These are the activations of a small neural network, seen along a few directions. Each row is one input.
In each table, some parts of the input vary, and every possible input appears once, in random order.
A made-up example of a description, with smaller parts first: one of 2 separate values, together with either a single point or one of 11 places along a line or (one of 4 places along a line, together with one of 8 places around a ring).
Shared parts are said once, and a part with two or three values counts as separate values.
(in the rows, 128 means zero)

Rows:
R1: [129 132  85 135 152 103 129 128 125 111 127 109]
R2: [102 160 115 108 167  83 139 149 101 113 130 119]
R3: [114 115 141 157 109 188 117 105 150 123 133 145]
R4: [203 151 190  65 226  42 105 105 215 170 100 154]
R5: [134 114  91 138 116 152 121 113  70 153 109 141]
R6: [134 134  73 138 151 124 110 116 139 107 134 115]
R7: [ 92 147 167 116 115  99 139 159 137 108 147 117]
R8: [156 116 113 126 122 110 160 134  52 155 127 116]
R9: [ 85 159 178 114 132 117 146 163 138 103 138 131]
R10: [ 92 163 124 104 180  94 138 149 105 119 137 130]
R11: [131 132  74 150 155 140 108 109 133 110 131 137]
R12: [139 101 141 133  56 159 141 141  99 146 128 115]
R13: [146 109  91 124 106 135 142 131  61 156 120 118]
R14: [127 129 122 161 103 143 119 138 171  99 133 111]
R15: [144 112 158 127  68 133 161 142  89 147 130 114]
R16: [123 125  93 147 159 166 108  86 113 131 126 148]
R17: [126 105 137 138  69 177 129 127 112 152 125 132]
R18: [117 100 143 152  92 190 116 108 124 140 126 148]
R19: [195 137 243  70 174  62 105 122 251 163 120 154]
R20: [122 121  94 149 141 165 124  93  93 154 103 150]
R21: [105 124 149 114 109 111 135 155 149 101 144 110]
R22: [119 124 128 139 102 126 132 143 160  91 131 110]
R23: [124 130 124 162 110 164 117 121 173 108 136 132]
R24: [113 134  99 105 158  90 131 138 115 112 136 113]
The inputs of R12 and R13 match in every part but one. If R3 is changed in the same way as R12 into R13, which row does it become?
> R16
Describe the family of inputs behind these rows.
> one of 2 separate values, together with either a single point or one of 11 places along a line

Rows:
R25: [124 140 161 104 158  97 118 135 190 113 141 131]
R26: [149 129 179  85 151  89 130 137 158 149 130 134]
R27: [ 87 147  89 131 155 105 144 143  95  94 136 104]
R28: [167 125 167 100 113  75 143 150 161 136 130 106]
R29: [114 107 102 155  52 190 146 132  62 145 130 132]
R30: [106 155  92 128 180 107 126 129 117 106 134 126]
R31: [135 137 156 113 139  90 123 143 190 107 139 119]
R32: [117 136 108 112 145  98 151 145  67 131 128 106]
R33: [111 148 173  97 173 102 108 123 190 119 129 147]
R34: [144 124  87 150 171 146 100  81 151 126 121 145]
R35: [137 136 189  79 165  93 120 124 157 156 120 149]
R36: [129 148  96 136 189 122 114 106 137 115 128 143]
R37: [107 131 107 125 112 117 151 154  55 127 126 110]
R38: [ 81 145  90 145 118 128 141 155  83  91 136 107]
R39: [161 129 173  95 129  82 133 146 156 144 129 122]
R40: [144 101  75 164 130 172  93  86 145 127 111 134]
R41: [170 110 104 131 162 137 112  81 121 164 112 147]
R42: [150  92 225 150  29 201 136 128 166 161 127 143]
R43: [ 81 129  90 155  86 162 137 146  84  95 138 119]
R44: [131 145 111 108 176  92 139 127  84 139 124 122]
R45: [109 114 104 138  75 157 150 146  56 131 128 121]
R46: [141 138 153 120 119  84 130 152 194  99 142 105]
R47: [ 90 115  83 173  58 203 133 129  94 111 140 130]
R48: [124 105 212 167  42 210 128 130 200 125 134 145]
R49: [169  99  93 148 121 160  99  91 111 162  99 138]
R50: [151 142 109 120 181 109 123 107 104 153 119 143]
Describe the family of inputs behind these rows.
> one of 2 separate values, together with either a single point or one of 4 places along a line or one of 8 places along a line
The inputs of R45 and R43 match in every part but the choice among 2 separate values. If R32 is changed in the same way as R45 into R43, which row does it become?
> R27

Rows:
R51: [148 159 209  50 184  44 129 143 202 140 135 127]
R52: [175 145 187  80 208  70  95 110 225 164 116 150]
R53: [155 170 221  44 220  12 122 149 198 141 137 138]
R54: [ 67 121  80 149  76 158 146 140  78  94 149 114]
R55: [133  93  47 173  76 203 142 100  35 156 116 132]
R56: [106 114  95 189  82 211 121 105 106 114 126 136]
R57: [152 124 228 103 102 107 129 160 210 120 132 116]
R58: [182 115 209 134 128 136  98 127 229 139 117 147]
R59: [ 81 129 111 162  61 180 153 143  87 105 146 111]
R60: [109  95  37 170  93 192 116 106  46 127 113 125]
R61: [ 99 104 114 170  40 186 157 146  53 125 130 111]
R62: [149 143 207  77 133  68 135 151 215 128 138 127]
R63: [ 86 109  48 146  67 162 153 140  29 114 138  98]
R64: [111 173  86  98 217  39 134 154 104  92 130  97]
R65: [185 162 194  59 248  42 101 107 213 161 122 166]
R66: [167 131 198 107 169 100 102 111 231 141 117 151]
R67: [104 107  79 156  57 170 160 146  13 142 124 108]
R68: [125  91  96 193  63 219 132 108  73 140 118 138]
R69: [ 93 109  58 171  99 192 121 101  95 107 131 139]
R70: [134 167  55 128 236  70 113 113 119 109 127 130]
Describe the family of inputs behind these rows.
> one of 2 separate values, together with either a single point or one of 4 places along a line or one of 5 places around a ring
The inputs of R51 and R52 match in every part but the choice among 2 separate values. If R63 is changed in the same way as R51 into R52, which row does it become?
> R60
A walk changes only the place on the ring of 5. It starts at R67 and steps to R63. List the rest of the walk in order.
> R54, R59, R61

Rows:
R71: [ 90 136 115 176 117 173 158 117 106 102 135 126]
R72: [158 108  81 177 121 159 123 104 102 145 121 138]
R73: [113 101 115 118 120 140 143 124  71 165 109 122]
R74: [103 112  72 136 104 113 135 133  95  88 130 101]
R75: [115 130 127 123  96 145 150 138  54 140 153 139]
R76: [109 137 102 139  81 136 146 167  79 113 125 109]
R77: [104 145 151 114 167 110  93 114 172 122 114 161]
R78: [117 155 167 141 168 118 131 130 159 110 142 129]
R79: [142 146 172  84 144  94 141 143 115 139 153 147]
R80: [ 82 120 104 149 123 166 104 112 111 116 111 153]
R81: [126 152 136 111 168  95 141 150 161 103 143 116]
R82: [154 108 225 118  71 142 121 140 224 143 138 132]
R83: [129 131 120  98 157  66 114 151 148  93 136 105]
R84: [151 109 107 150 118 156 126 108  83 142 100 114]
R85: [120 127  61 137 126 172 107  97 118 139 136 135]
R86: [182 126 150 106 162 105 125 115 144 136  99 131]
R87: [138 119 161  80 167  89 135 129 133 166 109 130]
R88: [181 132 124 143 169  98 115 104 163 152 122 146]
R89: [147 139 113  99 171 120  90 103 174 138 142 140]
R90: [ 98 129  92 151 122 149 151 145 103 104 143 103]
R91: [126 168 147 110 127  75 132 162 140 125 123 110]
R92: [131  88 174 156  16 194 136 131 163 133 132 128]
The inputs of R76 and R91 match in every part but one. If R73 is changed in the same way as R76 into R91, which row does it become?
> R87
Describe the family of inputs behind these rows.
> one of 2 separate values, together with either a single point or one of 10 places around a ring

Rows:
R93: [162 135 194 107 145  90 106 140 227 116 146 122]
R94: [101 169 159  77 190  69 139 150 128 123 151 125]
R95: [ 91  97 133 181  51 221 118 121 162 105 134 126]
R96: [127  94 132 144  57 145 140 141  66 144 131 109]
R97: [113 134  52 136 145 144 151 122  57 128 126 120]
R98: [147 142 172  91 147  73 130 148 196 115 126 126]
R99: [111 112 152 171  48 186 146 136 106 130 119 132]
R100: [139 145 159  80 172  61 125 145 156 124 130 128]
R101: [204 118 144 123 174 134  84  67 183 187  96 172]
R102: [122 112  93 121  97 145 151 140  55 146 126 114]
R103: [ 90 149  19 175 182 140 119  99  73  90 122 133]
Describe the family of inputs behind these rows.
> either a single point or one of 4 places along a line or one of 6 places along a line
